Each row below holds a small network's activations on one input, seen along a few directions.
In each table, some parts of the input vary, and every possible input appears once, in random order.
A made-up example of a description, with smaller parts first: one of 5 places around a ring, together with either a single point or one of 9 places around a ring or (one of 3 separate values, together with one of 4 places along a line).
Shared parts are said once, and a part with two or three values counts as separate values.
(in the rows, 128 means zero)

Other details of the inputs vary at random and push rows far along two fixed directions, the same in every table; ignore that.
These rows show it; all are for the same input, with only those details redrawn:
[114 138 124  87 130 134 118 107 107 124 132 119 132 132]
[114 138 124  87 130 134 118 107 107 124 132 119 132 133]
[139 123 134 136 117 142 152 122 141 151  97 148 130 143]
[158 134 145 121 143 132 157 122 119 125 141 151 151 129]
[141 123 136 136 118 142 153 123 140 150  99 149 131 142]

Table:
r1: [109 127 103 112 134 141 121 115 105 121 157 109 112 128]
r2: [154 125 130 146 142 151 146 150 152 149 111 132 117 144]
r3: [143 111 146 158 133 134 149 149 168 150 127 158 109 136]
r4: [ 95 158 122 118 101 115 119 131 123  87 129  98 145  97]
r5: [ 95 119 133  99 122 121 114 106 116 123 149 122 129 120]
r6: [154 117 141 130 164 101 139 131  85  82 182 130 153 101]
r7: [215 112 161 160 185  95 203 152 103  86 200 177 178  94]
r8: [135  93 142 157 110 113 152 144 154 137 107 154 128 133]
r9: [ 98 154 127 170  89 128 133 130 169 137  73 117 114 120]
r10: [119 147 128 109 141 119  85 120 125 122 135 107 134 129]
r11: [152 123 147 149 129 147 126 144 162 146 108 132 116 141]
r12: [149 123 132 150 106 156 128 127 157 142 102 133 116 143]
r13: [ 55 137 104 103  62 125  88 111 133 110  74  64  95 112]
r14: [160 151 142  96 179 130 136 138 114 104 184 130 142 129]
r15: [127 141 107  98 133 152 114 117 110 116 141 106 121 135]
r16: [145 138 141 109 182 119 144 136 109 105 200 138 132 121]
r17: [172 149 146  96 153 133 136 126 113  90 192 142 154 119]
r18: [123 144 111  90 132 148 115 114 116 116 143 115 121 141]
r19: [107 125 133 113 142 128  95 126 123 120 155 108 104 123]
r20: [150 125 145 138 128 145 135 149 168 148 111 146 117 145]
r21: [113 142 110  92 127 113 108 135 108 123 132 119 138 133]
r22: [112 142 119 163  56 152 139 121 169 148  79 110  94 123]
r23: [100 138 111 132 152 113  96 119 107 121 141 113 121 117]
r24: [132 107 121 181 120 121 142 150 138 142 101 149 134 122]
r25: [212 133 160 157 183 121 206 140 116  96 221 185 169 114]
r26: [105 127 113 109 152 133 114 131 113 128 154 105 102 127]
r27: [ 97 134 132 158  60 142 144 116 165 147  69 107 114 114]
r28: [146 139 126 147 143 123 140 137 153 152 110 147 134 145]
r29: [150 112 132 154 113 128 136 138 133 135  91 129 125 138]
r30: [132 103 135 180 112 117 139 152 151 141 104 155 138 125]
r31: [100 117 136 114 124 124 106 104 109 119 147 112 129 115]
r32: [145 112 142 138 102 122 140 145 151 140  94 145 129 145]
r33: [107 128 122 120 149 133 103 127 111 122 152 103 104 125]
r34: [145 119 129 141 120 146 151 125 134 148  99 140 131 134]
r35: [109 126 118 101 121 133 110 113 124 118 162 121 113 127]
r36: [153 129 149 167 160 105 137 136 136 119 156 157 146 113]
r37: [131 105 133 167 110 112 149 155 160 146 107 166 139 130]
r38: [105 107 130 115 124 107 102 122 109 104 139 107 125 118]
r39: [126 126 113  94 128 119 113 126 101 112 126 107 126 127]
r40: [141 135 135 144 128 122 126 138 165 152 105 147 132 143]
r41: [166 131 155 108 148 105 126 133  99  85 171 125 159 115]
r42: [ 50 111  89 100  98 142  91  97 111 151  93  89  92 132]
r43: [119 139 113 110 127 119  98 133 101 117 129 106 139 125]
r44: [140 120 134 157 103 126 126 150 151 147  91 139 137 140]
r45: [102 114 113 101 131 107 120 122 106 113 138 117 121 124]
r46: [136 110 121 167 125 113 162 153 146 147 111 167 139 129]
r47: [141 123 135 136 118 141 153 122 141 149 100 148 131 142]
r48: [113 140 123  91 118 112  98 139 118 118 136 119 143 132]
r49: [158 156 136 122 174 113 117 128 103 105 169 122 157 116]
r50: [148 126 122 155 114 160 135 128 144 143 101 126 116 146]
r51: [119 138 103  99 129 118 106 137 103 122 129 112 138 124]
r52: [128 103 134 173 118 138 149 121 133 149 107 140 125 126]
r53: [149 172 157 118 141 120 142 134 117  85 182 114 134  89]
r54: [136 120 145 133 104 140 140 125 152 150  96 148 131 140]
r55: [133 126 124 168 148 113 152 137 151 152 119 162 126 134]
r56: [ 94 138 120 111 142 104  95 120 127 123 147 127 123 123]
r57: [119 133 140  98 122 133 102 107 111 118 133 108 136 125]
r58: [149 115 130 139 115 123 151 141 141 141  95 145 127 145]
r59: [ 99 123  97 112 134 110 111 135 102 120 138 118 132 111]
r60: [147 134 119 153 142 129 137 139 148 152 104 135 132 138]
r61: [138 120 134 149 113 147 135 120 133 148  93 129 127 136]
r62: [ 95 123 120 101 132 124 125 104 105 127 145 122 125 124]
r63: [ 65 120  87 116  97 152  79 103 117 142 107  80  80 141]
r64: [138 122 119 176 149 119 151 141 145 150 117 153 127 125]
r65: [125 141 126 106 148 143  99 129 116 120 139  96 115 134]
r66: [137 107 132 170 107 145 138 128 156 146 117 141 109 136]
Describe the family of inputs behind these rows. -> one of 6 places around a ring, together with either a single point or (one of 2 separate values, together with one of 5 places around a ring)
Changing only the place on the ring of 6 turns r24 into r6. The same change can be made to r44. Which row results? -> r41
Changing only the place on the ring of 6 turns r57 into r12. The same change can be made to r42. Which row results? -> r1
Change only the choice among 2 separate values in r7. List by row number the other rows that result. -> r39
Change only the place on the ring of 6 in r65. List by row number the other rows that result. -> r29, r43, r49, r50, r61
List by row number the other rows that have the place on the ring of 6 in common with r3. -> r2, r11, r14, r16, r19, r20, r26, r33, r53, r65
List by row number the other rows that have the place on the ring of 6 in common with r40. -> r9, r10, r23, r28, r36, r49, r55, r56, r60, r64
Change only the place on the ring of 5 in r5. List by row number the other rows that result. -> r31, r42, r52, r62

Table:
r67: [155 134 157 143 114 145 182 111 134 120 116 135 150 107]
r68: [201 158 171 139 137 123 188 122 112 108 151 156 206 116]
r69: [124 146 130 124  99 166 114 131 184 165  84 124  66 154]
r70: [139 111 143 175 103 131 158 148 136 107 148 124 137  89]
r71: [142 107 148 147 125  79 147 128 126 123 123 167 168 116]
r72: [ 30 131  69  79 150 120  49 104  80 125 167  75  90 124]
r73: [104 130 110  30 179 125  88  80  47  94 197  85 118 133]
r74: [ 63  88 120 187  94 121 105 136 162 162  95 115 101 126]
r75: [193 175 165 143 133 126 169 140 131 109 133 149 169 116]
r76: [143 127 151 187 155  87 137 150 157 111 148 155 143 110]
r77: [102 107 121 148  72 127 144 128 129 122  76 124 107 113]
r78: [127 111 116 135  65 118 149 130 134 117  85 133 150 123]
r79: [ 99 147 114 161  69 162 119 109 156 153  68 105  97 119]
r80: [  4 111  59  63 126 124  62  97  85 143 113  75  76 145]
r81: [148 129 135 103 105 157 139 114 154 152  94 149 133 167]
r82: [152 147 139 112 117 159 124 140 163 150  97 139 122 170]
r83: [169 168 155 155 128 139 158 130 146 113 128 128 135 101]
r84: [163 106 168 167 158  84 181 135 118  95 187 181 170  97]
r85: [112  89 103 114 108 164 110 119 138 182  51 134  98 175]
r86: [149 106 114 135 153 102 158 151 115 163 134 171 152 128]
r87: [158 121 153 115 132 161 170 122 149 130 146 153 130 146]
r88: [192 123 140 148 200 101 163 173 122 119 177 175 176 119]
r89: [106 129 116 129  84 179 113 114 175 172  92 122  77 156]
r90: [176 118 137 152 169 146 137 140 145 138 138 145 110 142]
r91: [141 149 130  36 207 129  71 127  50  79 213  97 153 131]
r92: [ 87 140  92  62 161 137  58  90  62 118 191  71  94 136]
r93: [ 99 121 116 146  61 121 115 150 152 151  50  94 115 142]
r94: [123 128 125 174  92 125 133 144 160 117  96 106 115 113]
r95: [117 169  99  81 222  91  83 128  68  66 233 110 138 103]
r96: [124 114 147 149 122  90 116 153 151 136 110 143 145 122]
Describe the family of inputs behind these rows. -> one of 5 places around a ring, together with one of 6 places around a ring
Changing only the place on the ring of 5 turns r81 into r69. The same change can be made to r71. Which row results? -> r76
Change only the place on the ring of 6 in r74. List by row number the other rows that result. -> r70, r72, r79, r89, r92

Table:
r97: [ 48 128  93  82  75 118  66 108 109 131  67  75 109 127]
r98: [152 109 136 135 133 157 156 125 153 171 108 161 117 157]
r99: [145 129 126 113 187 109 134 130  90 112 187 143 146 123]
r100: [137 117 133 152  84 128 156 133 155 151  62 143 136 138]
r101: [ 97 122  96  94 142 135  95 116 106 149 113 109 110 151]
r102: [147 115 126 171 113 145 137 152 173 168  73 145 113 154]
r103: [106  80 125 228  61 118 158 148 194 179  28 164 107 135]
r104: [ 83 104 106 157 102 129  96 136 167 164  81 117  80 146]
r105: [100 144 124 124 142 110 111 118 107  86 181  99 126  91]
r106: [212 151 179 145 153 142 192 130 126  91 190 158 161 109]
r107: [ 73 153 111  31 128 146  53 100 103 112 154  72 102 142]
r108: [156 157 142 121 131 141 142 122 121 108 150 120 139 115]
r109: [140  99 126 147 164 114 153 142 118 131 161 157 132 124]
r110: [142 137 132 114 136 144 118 131 136 134 126 127 125 145]
r111: [144 103 120 151 123 159 146 130 155 180  77 156 112 167]
r112: [ 89 144 107 100 136 117  77 128 121 126 136 101 111 131]
r113: [ 58 142 103  68 114  93  67 105  77  90 145  79 135 102]
r114: [183 143 156 168 158 113 175 143 119  90 189 149 164  93]
r115: [182 138 152 165 135 134 171 143 132 109 148 140 152 108]
r116: [167 147 167  95 140 109 158 121  99  80 184 144 183 103]
Changing only one part turns r116 into r107. The same change can be made to r100. Which row results? -> r110
Describe the family of inputs behind these rows. -> one of 4 places along a line, together with one of 5 places along a line
Change only the place on the line of 5 in r109. List by row number the other rows that result. -> r98, r99, r101, r111
Start at r106 and move only the place on the line of 5, one step at a time. The first step leads to r108. Which rows follow, in order? -> r115, r114, r105
